Each row below holds a small network's activations on one input, seen along a few directions.
Each table varies a few parts of the input and shows all the possible inputs, shuffled.
A made-up example of a description, with smaller parts first: ring(8) and (point or (values(2) and line(4)) or ring(9)).
Shared parts are said once, and a part with two or three values counts as separate values.

Rows:
x1: [  8 -10  32  17   1   5 -11  24  -6  50  10]
x2: [-76  21 -72 -47 -38 -22 -65 -51  14 -34  -3]
x3: [ 16  16  16  18   2 -33  21  38   4   6 -16]
x4: [ 10 -24   3   3   9  34  26  -6 -20 -31 -17]
x5: [ 36  19 -11  -2  -2   1  18  20 -16 -41  -4]
x6: [ 21   6  25 -12  15 -16   9  16  10  35   1]
x7: [-13 -18  34  22  16   2  37   8   2  12 -24]
x8: [-102   38  -35  -31  -28  -51  -49  -41   37    2   -5]
x9: [-3 -9 22 42 22  3 20 -5  8 27  7]
x10: [ 33 -15   1  -3 -10  34 -15  10 -18   1  25]
x11: [ 20 -15  -8  23  15  34  10 -20 -14 -16  14]
x12: [ 49  -9  -7 -30   1  11  -3   7  -3 -10  11]
Question: What is each input in this table made of?
Answer: values(2) and (point or ring(5))
Question: Change only the ring(5) part in x1. List by row number the other rows that result.
Answer: x3, x6, x7, x9
Question: Change only the values(2) part in x8. List by row number the other rows that result.
Answer: x2

Rows:
x13: [ 49 -57  30  30  23  39  31  20 -28  22  -8]
x14: [ 47 -36  33  32  25  22  51  28 -26  -2 -27]
x15: [-83  35 -48   2 -23 -27 -25 -48  17 -45   6]
x16: [-58  13  54  27  11 -53  -5  14  39  96  -6]
x17: [ 67 -24  37  23  15  25  53  38 -18 -10  -1]
x18: [-70  43 -55 -61 -24 -29 -36 -40  10 -39 -11]
x19: [ 51 -26  33  31  24  33  51  36 -21  -6 -18]
x20: [-83  21 -52   3 -24  -8 -48 -56  19 -18  22]
x21: [-67   7 -58 -46 -22 -19 -52 -62  34 -17   0]
x22: [ 84 -27  36  22  19  37  24  31 -18  15  26]
x23: [ 95  -3  28  24  28   7  37  41 -23   0   2]
x24: [ 71 -35  38  26  12  49  31  25 -19  15  13]
x25: [-58  27  58  27  13 -73  17  23  37  70 -22]
x26: [-68  51 -60 -53 -46 -33 -55 -17  11 -41  -4]
x27: [ 51 -43  34  30  22  51  29  25 -22  18   0]
x28: [ 81 -13  30  21  19  18  47  46 -19  -6   7]
x29: [ 97 -21  28  24  22  25  18  27 -22  26  18]
x30: [-70  29 -59 -60 -26  -9 -58 -47  12 -12   5]
x31: [-69  25 -57 -46 -19 -38 -33 -52  31 -45 -14]
x32: [-65  33 -53 -56 -49 -18 -77 -33   7 -21  13]
Question: What is each input in this table made of?
Answer: values(2) and (point or line(4) or line(5))
Question: The inputs of x15 and x20 match in every part but the values(2) part. If x17 is changed in the same way as x15 into x20, which row does it become?
Answer: x24
Question: Change only the values(2) part in x21. List by row number the other rows that result.
Answer: x31

Rows:
x33: [-72  42 -14 -10 -18 -45 -34 -22  43  20  15]
x34: [-35  33 -66 -43 -23  -2 -44 -39  15 -42  27]
x35: [ 64  -2  60  30  40 -29  63  57  -2  30 -25]
x36: [ 37 -45  54  78  30  28  20  24 -17  59  11]
x37: [-55   6 -51 -35 -13   9 -19 -43  -9 -59 -25]
x38: [-26  20 -61 -56 -22  -3 -57 -34   1 -25  23]
x39: [ 54   8  61  53  24 -10  50  69 -10  31 -14]
x40: [ 95   2  15  26   9  30  45  54 -40 -29  -2]
x41: [-61  17 -11 -27 -19 -40 -52  -8  16  48  -6]
x42: [ 77 -52   9  51  16  69  13   8 -47  -2  22]
x43: [ 52 -51  60  42  44  18  39  18  10  61  -5]
x44: [-83  33 -21  -1 -22 -51 -18 -27  41   3   4]
x45: [-91  27 -13  -3 -14 -42  -7 -31  30   2 -20]
x46: [106  -8  15   2  26  10  58  41 -31 -30 -14]
x47: [ 79 -39  38  -2   4  65  39  35 -34  -8  20]
x48: [-44  27 -57 -30 -29  -9 -32 -43  15 -65  11]
x49: [-61  34  -8 -20 -20 -45 -47 -15  32  34   7]
x50: [ 91 -59  15  15  30  58  32   1 -20   0   6]
x51: [-93  16  -6  -5  -4 -33  -5 -27  18   5 -35]
x52: [-21   9 -46 -59 -32  -3 -68 -25 -11 -21   2]
x53: [ 39 -32  83  26  20  26  44  51  -5  52   8]
x54: [-52  16 -56 -33 -24  -1 -19 -44   3 -63 -11]
Question: What is each input in this table made of?
Answer: values(2) and (line(5) or line(6))
Question: List by row number the other rows that have the values(2) part in common with x44.
Answer: x33, x35, x36, x39, x41, x43, x45, x49, x51, x53
Question: A walk changes only the line(6) part. It starts at x37 and steps to x54. List the rest of the walk in order.
Answer: x48, x34, x38, x52

Rows:
x55: [ 86 -45  56  45  31  40  43  44 -25  35   7]
x56: [ -6 -17 -22 -16  -4  22 -17 -26  -6 -15   3]
x57: [ -4  18 -26 -11 -14   0  -8  -5  -5 -34   6]
x58: [-28  19   2 -13  -7 -24   0   4   7  -1 -16]
x59: [  0   0 -24 -20  -4   7   1 -14  -6 -39 -10]
x60: [-10   1 -23  -7 -14  15 -26 -17  -4 -11  19]
x61: [-34  16  -1  13   1 -25  11  -7  15  -5 -12]
x62: [ 92 -27  53  40  32  26  62  54 -25  12  -5]
x63: [-34   1   5  -9  -7  -9 -18  -7   9  23  -3]
x64: [-40  -2   2  16   1 -10  -7 -18  17  18   1]
x65: [ -8  28 -13 -21  -7 -28 -12   1  11  -3  -1]
x66: [-14  10  -9 -17  -8 -14 -30 -10  12  20  12]
Question: What is each input in this table made of?
Answer: values(2) and (point or line(5))
Question: The inputs of x57 and x60 match in every part but the values(2) part. If x62 is changed in the same way as x57 into x60, which row does it become?
Answer: x55
Question: Change only the line(5) part in x60. List by row number the other rows that result.
Answer: x56, x63, x64, x66
